A small network was shown many inputs. Here are its activations along a few directions, one row for each input.
Each table varies a few parts of the input and shows all the possible inputs, shuffled.
Descriptions start from the smaller parts, as in this example, which fits no table here: ring(8) and (point or line(11) or (values(3) and line(4))).
Shared parts are said once, and a part with two or three values counts as separate values.

Other details of the inputs vary at random and push rows far along three fixed directions, the same in every table; ignore that.

Table:
r1: [-18  34   3  -9 -25  13 -20 -29  -8   3  58  49 -26]
r2: [-26  35 -27  29 -42  44 -29  -3  59   3  66  46  -1]
r3: [ -2 -22  16  -1  44  -8  34 -20 -10  -5   8 -40 -40]
r4: [ 14 -21   4 -24  19 -31 -28  21  30  13  -6  25 -28]
r5: [ 45 -62  -6   6  33 -25  29   0 -37  -8 -66 -83   4]
r6: [-12  -8  -7  14 -13  43  61 -71 -84   1 -18 -79  19]
r7: [ -5  37 -42  48 -55  52  -3 -34 -33   2 -11 -21  69]
r8: [-34  50  -9  24 -18  51  -3 -23  18   3  50  16   9]
r9: [-18  52  -2   3 -46   8 -33  18  33  10  60  61  11]
r10: [  3 -17 -12  -5   4 -17 -19  48   9   9 -55  21  24]
r11: [-35  47  -4   1 -47  21  -4  -2  -6  18  26  21  34]
r12: [  9  -6  18 -21  23 -64 -27  60  58  -1  38  47 -49]
r13: [-11  32 -32  42 -50  62   1 -40 -22  11  -8 -22  72]
r14: [  9  -3  -5  15  38 -33 -24  47  63 -10   2  15 -32]
r15: [ -8  -2  22   7  13  19  50 -66 -41  -9  40 -39 -39]
r16: [ -3  13  18 -18 -18  25  60 -72 -84  -9 -13 -35  20]
r17: [-18  30 -18  14 -48  31   0 -15 -52   6 -30  16  51]
r18: [ 15 -32 -11  11  10  -5  29 -16 -31  -7 -35 -59  -3]
r19: [ 28 -50   7   2  49 -19  29   2 -23   3 -77 -84  13]
r20: [ 19 -61  19  -9  71 -46  33  -3   2  -5 -25 -57 -51]
r21: [ 18 -20  16 -14  15  -9   0  18 -20   2 -18  15  -1]
r22: [-10 -29  17 -26  17 -29 -18  32  32  -6   3  24 -25]
r23: [-13  -5  16 -23  25 -63 -21  57  67   4  32  47 -54]
r24: [-17 -23  13 -29  26 -49 -31  48  61 -12  31  53 -57]
r25: [ 23 -50  58 -45  51 -48  45  -1 -30   8  -5 -47 -40]
r26: [ 44 -37  14   4  57 -28   0  34  16  -9 -35 -40 -17]
r27: [-13   2  17 -20 -14  32  41 -75 -90  17 -17 -42  14]
r28: [-13 -14  46 -34   2  22  38 -55 -57  -4  37 -16 -18]
r29: [ -7   3  49 -11  42  27  47 -56 -17  -5  77 -24 -59]
r30: [ 21  -7 -28  26   9  -6 -33  45  50   5 -43 -10  38]
r31: [ 25 -28 -11  10  18 -18 -18  34  51  -6  10   0 -27]
r32: [  5  37 -44  21 -70  32 -44   0 -25  19 -51  14  83]
r33: [  57  -38   -7  -12    8  -21   15   13  -50   -4 -124  -65   77]
r34: [-22  29   0   3 -37  41  -3  -9 -17   9  18  43  23]
r35: [-23  34 -39  40 -46  58   1 -36 -22  13 -10 -23  68]
r36: [-20  30  -9   3 -52  24 -26  -9 -13  -8  20  35  32]
r37: [ 28  -2 -37  -2 -17 -22 -41  66  52   2 -71  25  59]
r38: [-28  48  -8   5 -50  11  -4  -3 -12   7  22  23  29]
r39: [  8  -8 -10  16  34 -35 -29  51  73 -11  10  23 -40]
r40: [  30  -25  -17    1  -28    4   -5    6  -67    2 -107  -55   95]
r41: [-47  31  17 -12  -7  15  -2  -5  18  -1  81  82 -56]
r42: [ 37 -46  32 -11  84 -52  12  26  23 -16   3 -29 -68]
r43: [ 21  -7 -39  11 -13 -28 -55  79  22   3 -76  39  54]
r44: [ 27 -11 -26  25  17 -24 -31  49  46  -8 -32  -6  11]
r45: [-25  40  -7 -10 -33  21   8 -17   2  -4  20  33  10]
r46: [-19  33 -13  -1 -37  14 -16 -25 -17   8  13  31   3]
r47: [ 34  -2 -44  35  -2 -10 -60  76  69  -2 -58   6  46]
r48: [ -1   4  52 -39  16   5  55 -64 -43 -18  68   3 -57]
r49: [-14  42 -21  33 -25  24 -48  14  85  -5  88  73 -20]
r50: [  4 -11 -26  -6  -2 -33 -35  30  11  15 -63   9  17]
r51: [-26  -7  54 -38   9   6  44 -62 -51 -17  70   1 -65]
r52: [-32  35 -31  31 -45  54  -4 -24  16   8  38  12  19]
r53: [-20   2  54 -47  28   2  48 -46  -2 -11  90  25 -82]
r54: [ 18 -46  29 -11  79 -36  34   7  -4  -6 -23 -57 -50]
Each input here is: ring(6) and (line(4) or values(5)).
Changing only the ring(6) part turns r8 into r42. The same change can be made to r27. Which row results?
Answer: r1
Changing only the ring(6) part turns r14 into r54. The same change can be made to r38. Which row results?
Answer: r23
List by row number the other rows that have the ring(6) part in common with r33.
Answer: r9, r21, r26, r31, r32, r40, r47, r49
List by row number the other rows that have the ring(6) part in common with r29.
Answer: r2, r4, r13, r25, r28, r30, r34, r37
Which other rows does r16 become when the values(5) part takes its other values? List them by row number.
Answer: r17, r38, r46, r51

Table:
r55: [ 48 -28   4  27  57  -6   0  25  36 -15 -13 -44 -15]
r56: [ 38 -38   4 -16  18 -40 -38  44  18  -6 -38  24  -9]
r57: [ 46 -35  -8  30  49  -7 -21  22  61 -18  12 -12 -33]
r58: [ 31 -18  -3  -8   7 -24  -9  41  -8   1 -74  -5  45]
r59: [ -5 -48  55 -31  74 -23  71 -44 -51  -2  -6 -69 -59]
r60: [-36  14  26  -1  -5  28  55 -71 -45  11  61 -38 -31]
r61: [  2 -35 -25  13  22 -21 -18  44  25  16 -75 -24  30]
r62: [ 11 -23 -22   0  22 -58 -45  61  60  -6 -13  36 -39]
r63: [ 28 -35  20 -17  16 -22  27  -2 -34   6 -40 -61  17]
r64: [ -5 -26  36 -30  58 -45  33   3  18  -8  29 -12 -76]
r65: [ 31 -27 -23  -4   3 -45 -51  67  55   1 -46  14  24]
r66: [-27  22 -23  17 -35  26   1 -28 -12   8   7 -10  14]
r67: [-32  46 -45  30 -46   7 -34  22  54   8  13  37  26]
r68: [-23  34   2  -6 -14  12 -27  24  49  -2  50  64  -2]
r69: [ 41 -36 -16  -7  -2 -24 -23  35  -5   2 -71  -3  34]
r70: [   5  -45   49  -38   73  -63   40   -9    9  -14   53   -8 -117]
r71: [ 18 -26  15  -9  16  -2  24   4 -42   6 -69 -55  49]
r72: [  1 -41  50 -32  65 -42  62 -24 -38 -10  17 -41 -76]
r73: [-34  24 -27  25 -30  13 -28   8  44  13  31  25   1]
r74: [ 21 -34   8 -11  25 -31  39 -19 -71  -2 -58 -69  -3]
r75: [ -8  23 -10  -9 -30   3 -36  13  44  -8  51  58  -7]
r76: [  0  16  -8   2 -50  48  10 -49 -58   3 -19 -11  57]
r77: [-33  20   7  -3  -6   5  -1 -26  14  -3  87  40 -66]
r78: [ 11 -34  58 -38  61 -45  25  16  25  -5  42  -7 -69]
r79: [  6 -34 -34  11  20 -40 -39  58  59   9 -50  10  -1]
r80: [  2  25   6  31   6  71  20 -55   0 -17  84 -10 -28]
r81: [ 28 -57  14 -13  18  -1  26 -18 -60   6 -73 -74  40]
r82: [ 42 -28 -15  -7  -5 -33 -25  36  -2   4 -64  -9  33]
r83: [ -3  13 -19   7 -39  25 -25   0  12   6  -2  27  36]
r84: [  2  42  -1   0 -35  12 -16   5 -16   2   0  29  37]
r85: [-41  21  43 -12   6  36  79 -93 -73   6  60 -45 -34]
r86: [ 18 -48 -10  -1  23 -26  11   2 -29  -1 -73 -39   2]
r87: [-29  14 -21  24 -40  55  17 -51 -49  19 -20 -39  44]
r88: [  0  25  11 -10 -31  47  17 -44 -70   4   3   7  23]
r89: [ 31 -17   5 -18  14 -37  -6  45   9  -2 -53 -12  24]
r90: [-47  26  30 -10  23  -2  15 -10  56   9 121  44 -92]
r91: [  37  -22   49   -3   90  -24   27   -1   59  -27   94  -14 -111]
r92: [-31  29 -27  12 -26   2 -29   8  53   0  49  50 -25]
r93: [  6  -4 -22   7  13 -46 -29  63  28  -3 -47  12   7]
r94: [-18  27 -20   1 -23  11 -52  47  76   1  37  84   4]
r95: [  7 -25   4  -7  32 -29  15  17 -21  -1 -45 -18 -11]
r96: [-16  24  31 -20 -13  11  16 -33  -1  -4  81  21 -35]
r97: [-36  19 -14  15 -22  43  14 -36 -27   9  -6 -11  25]
r98: [-18  20  -9   4 -23  26 -32  25  37   7  22  44  20]
r99: [-32  31 -14  15 -25  31  14 -27 -27   5 -14  -8  32]
r100: [-40  39  -9   7  -9  11 -16   8  36  -3  48  59 -23]
r101: [ -8  22 -10   1 -31  25 -21   3   8   0   5  41  33]
r102: [ 21  34 -25  62 -29  51   3 -22   2  -6  21 -30  41]
r103: [-28  20 -29  20 -44  44   6 -44 -40   3 -20 -15  40]
r104: [-45  17  31  -6  16  27  39 -49 -15  11  64  -9 -44]
r105: [ -2  38   4  -1 -42  41   9 -28 -64   2 -13   5  51]
r106: [ 10 -12 -37  14  -1 -46 -32  57  47   2 -61  -4  22]
r107: [  8  29 -11   0 -51  27 -17 -24 -40   2   3  15  38]
r108: [ 28 -39  65 -47  57 -43  46  -6 -33 -11  17 -24 -61]
r109: [ -9  16   4   1 -36  40  13 -49 -46  10  19 -24  35]
r110: [ 10  39 -21   5 -54  14 -27   6 -19   3 -15  19  52]
r111: [-38  35 -35  21 -27  14 -46  29  56   1  25  76   0]
r112: [-16  19  49 -27   6  12  39 -41 -18  -3  80  10 -41]
r113: [ -8  32   8  -1 -40  49  28 -45 -70   2 -20 -18  63]
r114: [ -4  37 -19   1 -43   0 -38  27  44  -4  23  51  25]
r115: [ 12 -27 -23   6  13 -18  -7  26 -19   1 -84 -17  27]
r116: [ 50 -28 -14  32  42 -14 -17  30  62 -17   7 -18 -24]
r117: [ 34 -21  -1 -16  20 -65 -45  74  63  -5 -13  37 -15]
r118: [  10  -41   -5   -3   22   -5   35  -19  -66    5 -101  -76   37]
r119: [-18  21 -32  24 -45  34  -7 -28 -44   2 -28   1  37]
r120: [ -5  21  -3  -2 -30  27 -17  -1  -6  -1   9  41  24]
What is each input in this table made of?
Answer: ring(6) and (point or (values(2) and line(5)))
Changing only the ring(6) part turns r68 into r96. The same change can be made to r95. Which row results?
Answer: r74
Changing only the ring(6) part turns r72 into r70. The same change can be made to r89. Which row results?
Answer: r114
Which other rows does r83 become when the values(2) part takes its other values? List them by row number.
Answer: r79
Start at r98 and move only the ring(6) part, one step at a time. The first step leads to r71. Which rows follow, in order?
Answer: r78, r63, r109, r81

Table:
r121: [ -9 -12  31 -12  23  17  38 -47 -20  -4  42 -21 -39]
r122: [ -1 -36   4 -32  40 -73 -28  76  50   5 -43  39 -28]
r123: [-43  41   9  13 -17  61  11 -57  -4  -4  99  39 -39]
r124: [ 35 -33 -26  17   2 -13   3   7 -31   2 -91 -65  47]
r125: [  5 -26 -10   2  39 -35 -49  59  96  -4  22  51 -56]
r126: [  2 -15  18   1  17  30  49 -55 -64  -1 -11 -55   1]
r127: [ -5  22  -5  17   2   0 -16  28  45  -2  27  21  -4]
r128: [-33  47  12  13 -17  53  17 -55  -5  -8  98  33 -37]
r129: [ 13 -21  10   4   9  16  40 -57 -67  -2 -12 -62  -8]
r130: [ -8  45 -45  39 -55  26 -33  17  22   8 -14   5  66]
r131: [ 16 -48  42 -24  69 -21  48 -19 -14  -9   9 -42 -59]
r132: [ 20 -35   0  -4  46 -50 -25  66  70   4 -24  -1 -19]
r133: [ -6   0 -25  -8 -24 -35 -26  37  -2   9 -61  13  35]
r134: [ -3   5  -7  16  15   0 -22  18  43  -9  33  36 -34]
r135: [ 19 -54  40 -25  60 -32  44 -20 -14  -5   9 -54 -56]
r136: [ 41 -70  -2  -9  53 -56   1  39  19  -2 -70 -51  -9]
r137: [ 21 -14  36 -37  -9   1  36 -43 -85  -1 -11 -28   6]
r138: [ 17 -10   1 -22 -20  -9 -22  24 -13   6 -44  18  42]
r139: [-32  12  34 -31   0  -1  35 -37 -47   2  31  16 -35]
r140: [-12   8   9   2  -1  24  16 -24  -3   3  27 -12  -4]
r141: [-32  15 -17 -12 -26 -21 -40  43  37  12 -12  62  11]
r142: [ 10  21 -40  35 -42  30   0  -8 -36   2 -67 -42  85]
r143: [  8   3 -20  19   2  -2 -18  39  29   7 -41 -12  43]
r144: [ 14 -28 -16   8  12 -13  -8  11  11   1 -32 -21   5]
r145: [ 19  22 -20   0 -54  13 -19  10 -47   3 -64   4  87]
r146: [ 19 -48  38 -23  58 -35  40 -11  -8   1   8 -53 -52]
r147: [ 25 -49  34 -15  67 -31  34 -19 -18 -12  12 -37 -75]
r148: [  3   8 -41  33 -38  39  -6 -13 -36  11 -76 -41  87]
r149: [ 19  -5  -5  12  14 -19   0  23  11   1 -25 -27  10]
r150: [ 32 -35 -11   5  47 -57 -32  65  69  -9 -21  12 -37]
r151: [-21  15 -29  20 -10  -2 -60  37  95  -3  64  79 -39]
r152: [-24  49   6 -14 -69  48  -8 -39 -35   5  51  49  28]
r153: [-27  50 -25  24 -37  19 -41  12  73  -7  83  71 -19]
r154: [  9   7  24 -29  -2 -15 -16  20  12  -8  29  56 -20]
r155: [ 32 -21 -15  17  11  -8  11  17 -26   1 -89 -64  58]
r156: [ -9   1  46 -12  28  25  62 -69 -45 -13  69 -26 -57]
r157: [-30  62 -41  38 -54  45 -45  24  55   6  24  53  50]
r158: [-40  28 -12 -13 -38  -6 -25  13  17  10  18  56   3]
r159: [-12  39  -1  20 -37  55  39 -66 -67   1  13 -42  38]
r160: [-12  27 -37   8 -55   1 -17  13 -42  12 -82  -1  85]
r161: [ 10 -23  27 -14  44 -34  12   5  36 -10  51  -1 -73]
r162: [-31  53  32 -22 -53  63  21 -66 -61   1  73  43  10]
Changing only one part turns r151 into r134. The same change can be made to r146. Which row results?
Answer: r127
What is each input in this table made of?
Answer: ring(6) and (values(2) or line(5))
Which other rows does r139 become when the values(2) part takes its other values? List them by row number.
Answer: r154
Which other rows does r162 become when the ring(6) part takes its other values? List them by row number.
Answer: r137, r138, r145, r152, r154
Which other rows does r130 become when the line(5) part takes its other values? List them by row number.
Answer: r124, r129, r153, r161
Which other rows does r148 become when the ring(6) part takes its other values? List them by row number.
Answer: r124, r126, r128, r144, r150

Table:
r163: [ 45 -20 -13  21   0   8  -7   9 -26   5 -65 -48  56]
r164: [ 23 -61  17 -11  59 -19  11   2  14  -1  -6 -29 -45]
r165: [-15  12  -6  14  -7  43  24 -48 -10  -9  31 -11  -7]
r166: [ 12 -39   7 -10  25  -1   9  11 -10  13 -56 -36  26]
r167: [-39  42 -47  32 -53  26 -39   0  25  10  15  38  21]
r168: [ 14  -3  44 -23  38 -11  23  -4   8 -10  46   4 -44]
r169: [ 17  22 -18  24 -10  10 -20  12  30 -13  12  16  13]
r170: [ 27 -44  25 -14  41 -36  27 -10 -15  -3   0 -55 -40]
r171: [-19   8 -32  18 -20   3 -27   7  16  13  -6  15   4]
r172: [ -9  25 -12   5 -23 -10 -15  29  29   5  -1  10  30]
r173: [-19  12 -37  21 -18  -6 -24  14  26   3 -13  15   3]
r174: [-32  37  14   2 -26  39  16 -36 -42   5  34  15   5]
r175: [ 43 -39  28  -8  51 -21  27 -10 -15 -14  -3 -44 -34]
r176: [  5 -16  -4 -24  -3 -13 -37  24  47  -7  20  62 -22]
r177: [ 48 -47  25  -8  56 -31  10  10   2 -10  -9 -37 -35]
r178: [ 19 -14   5 -10  13 -34  25  17 -14   0 -53 -49  26]
r179: [-11  -3  50 -31  21 -10  42 -32 -20   2  61 -19 -48]
r180: [ 15   6  11  -6  18 -21 -33  52  65  -3  24  42 -15]
r181: [ -6  -5  -9  14  -3  34   5 -28  -3  -1  11 -13   3]
r182: [ 26 -33 -18  10  34 -48 -43  67  50  -5 -37  17 -20]
r183: [-28  29 -35  18 -44  18   9 -11 -41  12 -68 -24  76]
r184: [  5 -33  -8  -2  34 -42   9  11  11  -4 -32 -21 -35]
r185: [ -6  -9  50 -31  26 -17  31 -16  -5   7  61  -8 -52]
r186: [-17  63   7   8 -38  51  15 -33 -15  -8  52  22  24]
r187: [  7  10  -1 -19 -41  -9 -24   4   5  -5  13  39  12]
r188: [-13  43  31  -2 -29  61  28 -55 -48   7  61   2  15]
r189: [  4   6  -3 -16 -25  -3 -27   5 -11  -8   7  56  -2]
r190: [ -6 -11   3   7  12  28  23 -38 -12  -7  20 -22 -17]
r191: [ 27 -19 -18   7  21 -51 -22  51  57  -9 -22  -5 -13]
r192: [ 19  -5 -20  23 -10  16  27 -25 -75  -5 -79 -62  52]
r193: [  -3  -13  -37   10  -18  -17  -12   31  -28   20 -121  -43   83]
r194: [ 22  15   5 -19 -30  10 -25   0   2 -10  25  51   6]
r195: [  3  16 -26  22 -23  -4 -20  15  27  -1   2  -2  19]
r196: [ 18  -6 -28  26 -12  10   2  -2 -47  -2 -77 -42  51]
r197: [-40  10  32 -20  -5  28  51 -69 -72  16  30 -25 -18]
r198: [-35  44 -31  21 -42  41 -30  14  45   5  15  47  41]
r199: [-17  -2  20 -11  15  22  41 -34 -18  -5  13 -17  -9]
r200: [ -9  15  -2  -3  16 -29 -24  51  56  -9  16  57 -29]
r201: [-22  13 -11   7 -14  27 -15   8  26   7   3  19  24]
r202: [-16  -8  20 -35 -17   1  19 -47 -50  -1  25  16 -28]
r203: [-14  15   2  -3  10 -19 -23  40  43  -4  24  53 -26]
r204: [ -9 -27   7 -18  32 -46   9  22   6   6 -35 -12 -20]
r205: [  3  -6  15  -4  10  -8   4 -11  13   3  54  -4 -41]
r206: [-13  12  14  -3  -5  17   8 -10 -33   9   3   6   6]
r207: [ -2  11 -18  22 -16  14 -29  12   7   5   3  25   5]
What is each input in this table made of?
Answer: values(5) and (point or (values(2) and line(4)))
Changing only the values(5) part turns r178 into r200. The same change can be made to r170. Which row results?
Answer: r182
Changing only the values(5) part turns r192 into r169. The same change can be made to r203. Which row results?
Answer: r168
Which other rows does r170 become when the values(2) part takes its other values? List them by row number.
Answer: r179
List by row number the other rows that have the values(5) part in common with r171.
Answer: r167, r173, r183, r184, r193, r197, r202, r204
Which other rows does r171 become when the values(5) part takes its other values? List them by row number.
Answer: r163, r164, r205, r207
